A small network was shown many inputs. Here are its activations along a few directions, one row for each input.
Each table varies a few parts of the input and shows all the possible inputs, shuffled.
Descriptions start from the smaller parts, as in this example, which fits no table here: one of 2 separate values, together with either a single point or one of 11 places around a ring or (one of 6 places along a line, together with one of 8 places around a ring).
Shared parts are said once, and a part with two or three values counts as separate values.
In the rows, zero is written as 128.

Other details of the inputs shift rows strongly along two fixed directions, in all tables alike. That doesn't count.

Table:
r1: [125 129 116 142 101 117 122 132 130 125 134 126 130 140 119 135]
r2: [150 126 140 104 152 164 124 118 130 130 125 109 113 111 124 105]
r3: [132 122 119 139 105 111 120 131 129 124 132 127 132 138 124 135]
r4: [143 129 138 144 105 113 136 120 144 124 125 126 127 135 130 133]
r5: [128 127 118 140 102 112 119 131 130 126 131 129 133 138 121 137]
r6: [119 126 132 135 117 107 142 139 129 129 122 134 131 139 119 147]
r7: [121 132 130 154 121 118 134 140 134 131 123 135 138 141 127 135]
r8: [127 124 132  94 161 158 133 141 116 133 126 117 117 119 118 121]
r9: [131 141 132 148 103 117 137 122 144 127 127 125 123 129 126 129]
r10: [137 120 120 141 103 109 121 132 130 122 131 126 135 141 125 139]
r11: [122 129 138  96 158 159 130 143 114 132 128 115 118 118 118 122]
r12: [127 119 133 134 119 105 142 136 129 125 121 137 133 140 125 149]
r13: [134 123 134 150 123 112 133 134 132 131 122 138 139 143 132 138]
r14: [122 120 133 135 119 106 142 136 128 125 123 136 130 141 123 146]
r15: [131 125 133 152 123 115 134 138 131 132 122 136 138 141 128 136]
r16: [132 130 123 102 140 166 111 133 116 129 138 112 120 120 117 110]
r17: [137 124 137 111 166 165 121 139 120 136 126 123 125 121 125 110]
r18: [139 138 139 108 145 173 126 124 129 133 128 105 111 108 121 104]
r19: [113 112 128  96 147 165 132 120 119 148 161 108 131 106 118 126]
r20: [102 156  82 108 163  78  94  38 122  93 119 191 121  77 224  93]
r21: [117 137 131 156 115 118 134 141 133 132 123 133 141 141 125 136]
Description of these inputs: either a single point or (one of 4 separate values, together with one of 5 places along a line).
Change only the choice among 4 separate values in r4. List by row number the other rows that result.
Answer: r10, r12, r13
Start at r16 and move only the place on the line of 5, one step at a time. The first step leads to r1. Which rows follow, in order?
Answer: r5, r3, r10

Table:
r22: [169 127 144 158 104 143 128 159 140 133 117 112 126 159  96 132]
r23: [ 66 126  76 135 121  30 118  88 104  99 128 192 152 128 188 154]
r24: [154 136  99  61 218 182  73  92  95 106 122 142 117  77 178  66]
r25: [120 125 107 194  31  59 123 154 142 123 135 130 149 178 103 178]
r26: [116 140  97 101 147 115 104  60 123 112 138 146 115  82 187  94]
r27: [ 82 127 128 194  38  63 157 152 144 139 146 127 152 168 101 187]
r28: [144 144 116  53 209 181  94  58 115 110 128 135  97  61 183  64]
r29: [ 91 143 106 154 140  29 128  84 125  99  88 204 139 127 205 137]
r30: [136 110 157 145 119 125 158 181 131 141 120 116 140 161  87 163]
r31: [151 129 172 109 170 206 153 164 138 151 117  88 110 123  91 110]
r32: [135 140 109  50 208 182  92  55 108 114 131 130 104  57 188  62]
r33: [126  99 146 136 109 133 157 183 124 149 136 110 139 167  74 164]
r34: [ 80 163 101 159 124  41 127  68 137 104 114 195 141 113 206 130]
r35: [156 135 160 154  88 139 149 135 160 136 117 101 111 137 100 133]
r36: [149  98 157  84 180 197 142 182 111 148 137  98 122 132  78 128]
r37: [ 87 129 132 195  46  67 158 146 149 142 139 134 153 164 105 176]
r38: [106 137  84  93 131 112 101  69 118 108 151 145 117  84 174 111]
r39: [ 99 144  67 152 101  39  86  75 120  97 124 190 145 123 193 126]
r40: [139 121 141 139  72 137 139 141 149 144 149  87 125 138  84 144]
r41: [136 116 159  97 165 210 140 161 122 157 144  88 119 117  87 115]
r42: [173 113 140 102 154 202 107 163 118 141 136  85 118 134  89 104]
r43: [143 117 162 144 123 126 162 179 135 136 117 121 135 164  89 155]
r44: [170 130 151 164 102 139 129 161 141 130 104 114 123 156  98 130]
r45: [143 122 163  99 170 213 147 162 122 153 135  82 121 120  91 109]
The inputs of r29 and r30 match in every part but one. If r44 is changed in the same way as r29 into r30, which row does it become?
Answer: r24
What is each input in this table made of?
Answer: one of 4 separate values, together with one of 6 places along a line

Table:
r46: [138 131 100 114 145 134 104 122 118 123 126 138 124 124 135 112]
r47: [120 129 120 175  76  90 121 144 135 121 127 135 147 158 125 151]
r48: [172 112 157 125 151 174 141 159 134 141 120 102 124 141  94 124]
r49: [133 124 113 159  80  77 126 138 132 112 124 136 133 150 131 154]
r50: [127 124 120 158  73  78 129 136 133 114 125 135 137 160 121 160]
r51: [142 125 153 113 149 173 138 159 129 144 119 109 118 130  93 120]
r52: [127 115 124 171  77  82 128 135 137 127 133 140 141 158 124 155]
r53: [139 132 133 166  93  75 144 139 143 114 107 142 133 155 132 151]
r54: [108 131 121  94 174 154 134 115 120 133 123 138 119 102 143 110]
r55: [163 128 152 127 154 177 132 165 129 136 117 102 127 139 103 114]
r56: [161 117 158 107 147 169 141 159 127 129 116 102 117 140  96 123]
r57: [171 131 154 122 108 185 127 120 151 143 143  80 109 107  99 106]
r58: [132 119 153  97 151 164 155 149 121 141 130 102 119 124 103 128]
r59: [111 118 115 129 121 107 125 113 129 128 142 139 139 127 136 140]
r60: [ 94 129 118 165  87  90 139 133 130 131 140 129 149 145 126 155]
r61: [123 121 129  65 210 182 128 102 107 137 132 135 118  82 152  95]
r62: [146 110 142  97 133 166 127 160 119 135 136  91 120 133  91 131]
r63: [112 137  91  99 193  95  97  49 112  97 111 198 128  89 221  90]
r64: [120 132  69  98 176  96  82  55 104 100 124 189 130  85 213  95]
r65: [117 121 124 117 114 115 131 132 123 122 139 125 130 129 122 143]
r66: [138 133 105 116 146 139  99 124 115 122 127 135 134 121 147 110]
r67: [121 118 129 101 144 173 134 147 117 146 144 105 121 122  96 124]
r68: [101 143  94  86 184  87 101  59 108  96 107 188 121  81 216 100]
r69: [116 132 110 167  84  85 121 130 132 122 126 149 133 152 127 149]
r70: [127 113 135  90 141 165 136 146 114 138 144  99 119 121 103 132]
r71: [121 131 142 122 127 113 146 132 129 127 124 132 126 129 126 141]
r72: [121 139 135 180  97  87 135 135 141 120 111 146 145 154 137 146]
r73: [137 150 129 161  55  90 132  95 160 116 131 113 117 128 135 134]
r74: [112 129 127 133 117 128 124 140 126 135 144 121 138 138 122 138]
r75: [132 158 129 181  56  98 129 102 161 121 136 113 129 131 134 126]
r76: [131 155 124 178  52  95 132 105 167 122 134 120 119 128 125 128]
r77: [112 137 139 177  98  84 141 138 139 128 117 138 144 151 133 147]
r78: [150 133 119  77 211 184 108 114 112 121 112 137 108  97 147  81]
r79: [115 118 121 163  86  76 129 124 135 130 137 141 144 150 129 155]
r80: [ 97 138 131 168 100  90 153 129 137 133 122 139 148 144 134 153]
r81: [151 124 152 119 151 175 135 160 128 137 118 109 114 137  95 116]
r82: [139 121 141 111 144 175 117 158 114 141 142  96 128 130 100 119]
r83: [143 114 163 113 152 172 149 154 131 149 135 102 125 131  93 131]
r84: [137 118 134 107 141 174 121 154 118 141 135 102 118 129  90 123]
r85: [132 103 142 105 140 176 141 151 122 153 151  93 129 127  90 134]
r86: [109 131 106 100 151 135 112 113 116 125 138 142 125 110 139 116]
r87: [ 84 155  89  97 195  97  98  54 106 102 120 193 130  77 226  94]
r88: [132 126 152 111 153 175 143 156 129 144 127 108 116 125  94 125]
r89: [119 126 139 170  99  78 145 128 143 130 120 148 140 144 135 155]
What is each input in this table made of?
Answer: one of 4 separate values, together with either a single point or (one of 2 separate values, together with one of 5 places along a line)
The inputs of r55 and r48 match in every part but the choice among 4 separate values. If r80 is changed in the same way as r55 into r48, which row does it become?
Answer: r61
Which other rows agree with r54 in the choice among 4 separate values? List them by row number.
Answer: r46, r51, r67, r69, r76, r78, r81, r84, r86, r88
Change only the choice among 2 separate values in r80. List by row number the other rows that result.
Answer: r60
Which other rows agree with r56 in the choice among 4 separate values? List them by row number.
Answer: r49, r50, r53, r58, r62, r65, r68, r70, r71, r73
